  0   52   -4  -22    7   10  -14 -> 0, -14

-15   39  -38  -16   46   42 -> -15, 42

-14    5  -32   55 -> -14, 55

 10    1   44   -5   47   36
 24   -6   17  -17   49   40
-> 10, 40

41  -9  13  13   2  19 -> 41, 19

-54  -29   30  -51   12 -> -54, 12

-24  -20   -5   25  -51
-39    8   47    8  -32
-> -24, -32

20   7  41  -3  51 -> 20, 51

 34  -13  -41   25 -> 34, 25
---
[[ 21   4 -36  -8]
 [ 31   1 -49   1]] | 21

[[-38 -23  21  41  30  17  39]
 [-21 -41  45  34  39  50  30]
 [-33 -31  27  39  32  28  36]] | -21

[[  4   5   3 -40   9]
 [-17  14 -14  35  20]
 [ -6   0  32 -28 -20]] | -17

[[ 37  37  20  10 -30  31 -43]
 [ 10  35  33   4 -29 -25  32]] | 37

[[ 20  25 -20  25 -15   3  43]
 [ 17 -38  18  -2  31  23 -22]
 [ -5  -9 -16  15  13  13  16]] | 17

[[-15   2   3 -34]
 [ 42 -49 -31  45]] | -15

[[ 14   6  16  21 -13  -9]
 [  4 -18   5 -24  26  21]
 [-36   4 -43  -1 -10 -12]] | 4

[[ 20  -8  14  12]
 [ -3  -3   0  -7]
 [-49 -44  34  23]] | -3

[[-47  14  -2 -48]
 [ -3  33   5 -11]] | -47

[[  4 -14   1 -15  -1  12]
 [-44 -16 -16 -16 -36  26]] | 4
---
[[  2   3  29  23   1 -37]
 [-18 -19  49 -42   4 -26]
 [  6   4  13  18   1 -23]] gives 49, -42

[[ 13  56   4  12  17  -2 -40]
 [-16 -32 -35  26 -11 -26  13]] gives 56, -40

[ 21 -46  16 -21 -23] gives 21, -46

[-6 -1 12 42 -7 17 10] gives 42, -7

[ -1   0 -56 -45] gives 0, -56

[[  3 -19   8 -18 -23]
 [ 56  33  32  20 -16]] gives 56, -23

[16 49 -7  7 21 16] gives 49, -7

[  5  50 -31 -22 -40 -22  19] gives 50, -40

[-17  13   7  33  50] gives 50, -17

[[ 15  11 -22 -20]
 [ -6 -41  18 -25]
 [  0 -30  22 -43]] gives 22, -43
---
[-1.51  0.98  0.18 -0.63] Answer: -0.63
[-0.049 -0.108  0.096  0.170  0.116  0.042 -0.138] Answer: -0.138
[ 0.088 -0.122  0.095 -0.048] Answer: -0.048
[ 0.66 -1.48 -1.43 -0.56  1.41 -0.06 -0.43] Answer: -0.43
[-134.274  154.712  -80.363   70.635  187.399] Answer: 187.399
[  34.8    2.1   82.7   59.2  122.3 -137.9 -158.2] Answer: -158.2
[ -54.9   67.8 -108.0   94.2  -11.1  120.5] Answer: 120.5
[  59.85 -175.54  178.10 -142.01] Answer: -142.01
[-0.9  0.4 -1.4  1.2 -1.4 -2.0 -1.8] Answer: -1.8
---
[[-41 -43   1  15   0]
 [-31  47  44 -10 -20]
 [ 17 -12 -28  12 -41]] ans = -10

[[-25 -36  -2  -5  12  40]
 [-35 -23 -21  -9  11 -30]
 [-19   0 -19 -33 -38 -40]] ans = 11

[[ 40 -14 -35   2]
 [-14 -31  17  30]
 [-14 -27  32   6]] ans = 17

[[ 10  25 -32 -24 -14]
 [-27   4   3 -32  35]
 [ 21 -10 -33 -25  40]] ans = -32

[[ 16  56 -12  23]
 [ 18  10 -11  -4]
 [  6  53  13  47]] ans = -11

[[  8  30 -32  11  30  -2]
 [ 24 -10  23  -4  14  -3]
 [-49  16  25 -49  13   2]] ans = 14

[[ 22 -46  36 -11 -16 -55 -38]
 [-26 -20  30  -1   0 -27   0]
 [-42  13   6  -4  22   1   0]] ans = -27
---
[3598 7862 2460 9360 4625 5033 1554] -> 3598
[-44  10  35  13] -> 13
[ 36  33  12  -1 -36] -> 12
[860 259 835  13] -> 835
[4563 6339 2674 1410 8537 1247] -> 2674
[ 21  28 -43 -14  32   9] -> 9
[48 65 59 22 63 79 84] -> 59
---
[  8 -10  52  35] --> -10

[[ 21  26 -21  35  50]
 [ 30  17 -36  50  27]] --> 26

[[  5  -9   0   5   2   4   4]
 [ 52 -43 -12  54 -41  27  -6]
 [-14  27 -15 -27   8 -20  10]] --> -9

[[-13   3  33 -26  -9  14]
 [-11  -1  41  33  -7  37]
 [-19   1 -15 -25 -26   5]] --> 3

[[  1 -22  -3   7  -2  -9  12]
 [ -2 -22   6 -14   7  -2  22]
 [-31  -5  -4   9  39  43  -9]] --> -22

[-27 -22 -16 -49] --> -22

[ 15  31 -41 -11  27  18  26] --> 31
---
4,3,3,3,4
2,2,2,1,7
>> 4, 2

30,-43,-8,9,-23 >> -23, 30

-487,291,67,-738,-229,505 >> 505, -487

536,669,957,876,86,254,291 >> 291, 536

843,224,-877,585,453 >> 453, 843

886,714,993,0 >> 0, 886

4,7,4,3,1,3,7 >> 7, 4
---
[-5 24 31 51] Out: 31

[[-41  20 -35  13]
 [ 15  -2 -11   5]
 [ 25  18  27   8]] Out: -35

[[ -6  23  -1 -25]
 [  0 -12   5 -11]
 [ 11 -56   6  35]] Out: -1

[[ 31 -54  18   1]
 [ 45 -43  16  -9]] Out: 18

[31 23 49 26] Out: 49

[[ 13   1  14 -42]
 [ 32 -38   5  -9]] Out: 14

[[  7  14  24  42]
 [  9  -7 -18   4]] Out: 24

[-18  -5 -10  46] Out: -10
---
57.7,125.8,-97.6,153.3,121.5 ==> 153.3, 125.8

0.107,0.034,-0.030,0.194,-0.016
0.072,0.110,-0.147,0.144,-0.044
-0.050,0.085,0.102,-0.003,-0.125
==> 0.194, 0.144

-1.80,-0.81,-1.34,1.92,-1.13,-0.38
0.88,-1.04,-0.52,-1.52,-0.16,-1.83
==> 1.92, 0.88

0.215,0.101,0.107,0.188,0.161
-0.156,0.017,-0.045,-0.128,-0.004
0.214,0.098,0.093,0.181,0.169
==> 0.215, 0.214

0.019,-0.167,0.127,0.154,0.190
0.062,-0.073,0.128,0.146,0.177
0.135,0.121,0.133,0.131,0.141
==> 0.190, 0.177

6.37,-12.75,-9.03,-1.44,-6.41,-10.09,10.45 ==> 10.45, 6.37
---
[[174 200 142  36 192]
 [106  52 133  19 112]
 [225 199  72  38 138]] yields 133

[[ 46  74  30 148 196  69]
 [134 135 127 154 112  81]] yields 154

[[9990 8992 1830 2570]
 [9267 3875 4625 4249]] yields 3875

[[ 55 186 179 161  52 150]
 [ 90 240 188 177 125 148]] yields 177

[[ 97 123 193  75]
 [ 86  94 109 160]
 [121  46 149 142]] yields 94

[[  5   2   5   3 -26   0  14]
 [ -2   1   0   2  31   4 -10]] yields 31

[[ 72 157 145 132  78  54]
 [142 150 162  82 200 161]] yields 82

[[ 796 -525  248    3  564]
 [ 533 -976  -19  500  984]] yields -19

[[  4 -20 -26  29   4]
 [-14  13 -18  38  -6]] yields -18

[[-13  36  16  17  -2]
 [-25 -33  31  24  25]] yields 31
---
array([ -7, -12,  30, -43,  37]) 30
array([  2, -15,  47,  25]) 47
array([ 20,   8, -10,   6,  21,  56]) -10
array([  4,  43,  29, -20,  45, -11, -35]) 29
array([  9,  23,   5, -19,  41, -56]) 5
array([-40, -53,   4,  55,  26]) 4
array([-49,  52,  25,  38]) 25
array([ 16,  -1,  21,  11,  44, -30,  36]) 21
array([ -9, -34,   1,  53,   9]) 1
array([ 20, -28,  -4,  28,  -1, -45, -41]) -4
